B = [130, 129, 123, 128, 115, 157, 134, 143, 134, 136, 123]
B[0] = 130
B[6] = 134
B[7] = 143
B[2] = 123
B[9] = 136

W =
[[137 149 124 106]
 [120 126 115 132]]
Rows and columns are counted from 0.
(0, 0): 137
(1, 3): 132
(1, 0): 120

a =
147,132,113,119,119,126,129,135,121,140,141,122,119
117,122,136,128,131,121,118,117,135,122,120,116,140
106,126,139,136,140,128,128,118,131,117,120,138,139
149,133,110,116,122,123,125,130,118,142,148,121,123
132,128,110,119,120,127,132,130,111,129,134,136,110
133,128,113,120,120,127,130,130,114,129,132,132,112
118,122,133,127,129,121,119,119,132,122,121,118,136
133,128,117,119,125,119,121,122,121,133,138,118,129
105,126,136,136,139,129,130,119,129,117,120,142,136
120,121,132,126,125,122,119,121,132,122,119,116,132
128,129,110,120,125,126,131,126,110,129,136,139,115
114,122,138,130,132,120,117,116,136,121,119,116,142
124,131,111,121,130,124,131,123,110,129,140,142,121
a[-13][0] => 147
a[-1][-13] => 124
a[-13][-4] => 140
a[2][-9] => 140
a[0] => [147, 132, 113, 119, 119, 126, 129, 135, 121, 140, 141, 122, 119]
a[:, 12] => [119, 140, 139, 123, 110, 112, 136, 129, 136, 132, 115, 142, 121]
a[2][9] => 117
a[:, -3] => [141, 120, 120, 148, 134, 132, 121, 138, 120, 119, 136, 119, 140]
a[-6][12] => 129
a[:, -12] => [132, 122, 126, 133, 128, 128, 122, 128, 126, 121, 129, 122, 131]
a[-13][1] => 132
a[:, -6] => [135, 117, 118, 130, 130, 130, 119, 122, 119, 121, 126, 116, 123]
a[6][1] => 122
a[-7] => [118, 122, 133, 127, 129, 121, 119, 119, 132, 122, 121, 118, 136]
a[7][5] => 119
a[:, 9] => [140, 122, 117, 142, 129, 129, 122, 133, 117, 122, 129, 121, 129]
a[7][-6] => 122
a[-9][12] => 110
a[-3][-8] => 126
a[-2][7] => 116
a[-8][-4] => 129
a[-2][5] => 120
a[11][-11] => 138
a[-13][-5] => 121
a[:, 8] => [121, 135, 131, 118, 111, 114, 132, 121, 129, 132, 110, 136, 110]
a[-6] => [133, 128, 117, 119, 125, 119, 121, 122, 121, 133, 138, 118, 129]
a[-7][5] => 121
a[11][-10] => 130
a[-12][-4] => 122
a[12][-3] => 140
a[-8][-5] => 114
a[-2][12] => 142
a[:, 11] => [122, 116, 138, 121, 136, 132, 118, 118, 142, 116, 139, 116, 142]
a[:, 6] => [129, 118, 128, 125, 132, 130, 119, 121, 130, 119, 131, 117, 131]
a[3] => [149, 133, 110, 116, 122, 123, 125, 130, 118, 142, 148, 121, 123]

M = [141 123 129 121 102 129 134 130 128 119 128 135 125 135 140 125]
M[0]	141
M[12]	125
M[-1]	125
M[5]	129
M[-13]	121
M[4]	102

arr =
array([[124, 129, 115, 119, 128, 125, 126, 120, 132, 134, 120, 119, 117,
        120, 122, 134],
       [125, 124, 136, 132, 123, 125, 125, 131, 118, 116, 129, 127, 129,
        130, 127, 117],
       [134, 123, 130, 138, 131, 117, 113, 119, 113, 110, 135, 119, 130,
        119, 137, 115],
       [124, 126, 138, 132, 122, 125, 126, 134, 118, 115, 129, 127, 127,
        132, 125, 117],
       [123, 125, 135, 129, 122, 125, 126, 132, 120, 117, 127, 127, 127,
        130, 124, 118],
       [123, 130, 117, 119, 126, 125, 127, 122, 131, 133, 120, 118, 115,
        121, 121, 132],
       [115, 139, 138, 123, 117, 131, 140, 144, 130, 127, 119, 121, 109,
        138, 112, 128],
       [125, 141, 147, 138, 126, 125, 131, 141, 121, 113, 131, 114, 114,
        136, 126, 119],
       [128, 146, 157, 146, 129, 125, 133, 146, 118, 107, 137, 110, 113,
        139, 130, 116],
       [122, 126, 110, 114, 125, 126, 127, 118, 134, 138, 117, 121, 117,
        119, 120, 136],
       [122, 130, 118, 120, 125, 125, 127, 123, 130, 131, 120, 117, 114,
        121, 121, 131],
       [125, 130, 143, 135, 124, 125, 127, 136, 118, 112, 131, 123, 124,
        134, 126, 116]])
arr[-12, 0] => 124
arr[-3, -12] => 125
arr[-12, 12] => 117
arr[-3, 0] => 122
arr[-6, 12] => 109
arr[9, 9] => 138
arr[1, -1] => 117
arr[:, 1] => [129, 124, 123, 126, 125, 130, 139, 141, 146, 126, 130, 130]
arr[4, -6] => 127
arr[-7, -5] => 118
arr[:, 13] => [120, 130, 119, 132, 130, 121, 138, 136, 139, 119, 121, 134]
arr[2, 13] => 119
arr[0, -11] => 125
arr[-10, -1] => 115
arr[-6, 13] => 138
arr[1] => [125, 124, 136, 132, 123, 125, 125, 131, 118, 116, 129, 127, 129, 130, 127, 117]
arr[10] => [122, 130, 118, 120, 125, 125, 127, 123, 130, 131, 120, 117, 114, 121, 121, 131]
arr[5] => [123, 130, 117, 119, 126, 125, 127, 122, 131, 133, 120, 118, 115, 121, 121, 132]
arr[3, 7] => 134
arr[-5, -11] => 125
arr[6, -9] => 144
arr[-11, -12] => 123
arr[:, 8] => [132, 118, 113, 118, 120, 131, 130, 121, 118, 134, 130, 118]
arr[-3, -9] => 118
arr[11, 6] => 127
arr[-1, -6] => 131
arr[-9] => [124, 126, 138, 132, 122, 125, 126, 134, 118, 115, 129, 127, 127, 132, 125, 117]
arr[3, -1] => 117
arr[6, -12] => 117
arr[2, 4] => 131
arr[10, 1] => 130
arr[1, 10] => 129
arr[-10, 6] => 113
arr[8, 10] => 137
arr[-12, 8] => 132
arr[-1] => [125, 130, 143, 135, 124, 125, 127, 136, 118, 112, 131, 123, 124, 134, 126, 116]
arr[:, -12] => [128, 123, 131, 122, 122, 126, 117, 126, 129, 125, 125, 124]

m =
[[128 125 128 139 130 130 123 141 127 116 135 129 128 126]
 [129 126 129 143 128 127 132 126 128 149 120 127 130 128]
 [129 128 127 138 129 131 134 131 131 129 121 129 129 128]
 [127 129 128 129 129 133 128 129 131 124 134 127 130 129]
 [127 124 129 129 127 126 131 128 126 136 130 127 130 128]
 [127 126 127 108 127 132 131 124 132 123 124 129 127 129]
 [127 129 126 119 127 133 127 129 132 121 122 128 127 126]
 [127 128 127 121 126 127 126 126 129 144 122 126 127 126]
 [130 128 130 124 127 126 128 132 126 110 144 129 129 128]
 [129 124 128 121 128 126 129 130 130 124 136 129 129 126]
 [127 132 127 134 128 126 123 129 125 133 122 127 126 126]]
Rows and columns are counted from 0.
(0, 0) = 128
(0, 1) = 125
(4, 2) = 129
(2, 5) = 131
(10, 1) = 132
(0, 3) = 139
(4, 0) = 127
(6, 12) = 127
(8, 2) = 130
(2, 2) = 127
(4, 5) = 126
(3, 10) = 134
(6, 4) = 127
(10, 0) = 127
(4, 11) = 127
(10, 5) = 126
(10, 8) = 125
(2, 0) = 129
(7, 0) = 127
(10, 10) = 122
(1, 2) = 129
(4, 1) = 124
(4, 9) = 136
(3, 11) = 127
(9, 8) = 130
(1, 1) = 126
(2, 9) = 129
(7, 1) = 128
(2, 6) = 134
(3, 8) = 131
(2, 12) = 129
(3, 2) = 128
(9, 7) = 130
(7, 9) = 144
(6, 11) = 128
(6, 8) = 132
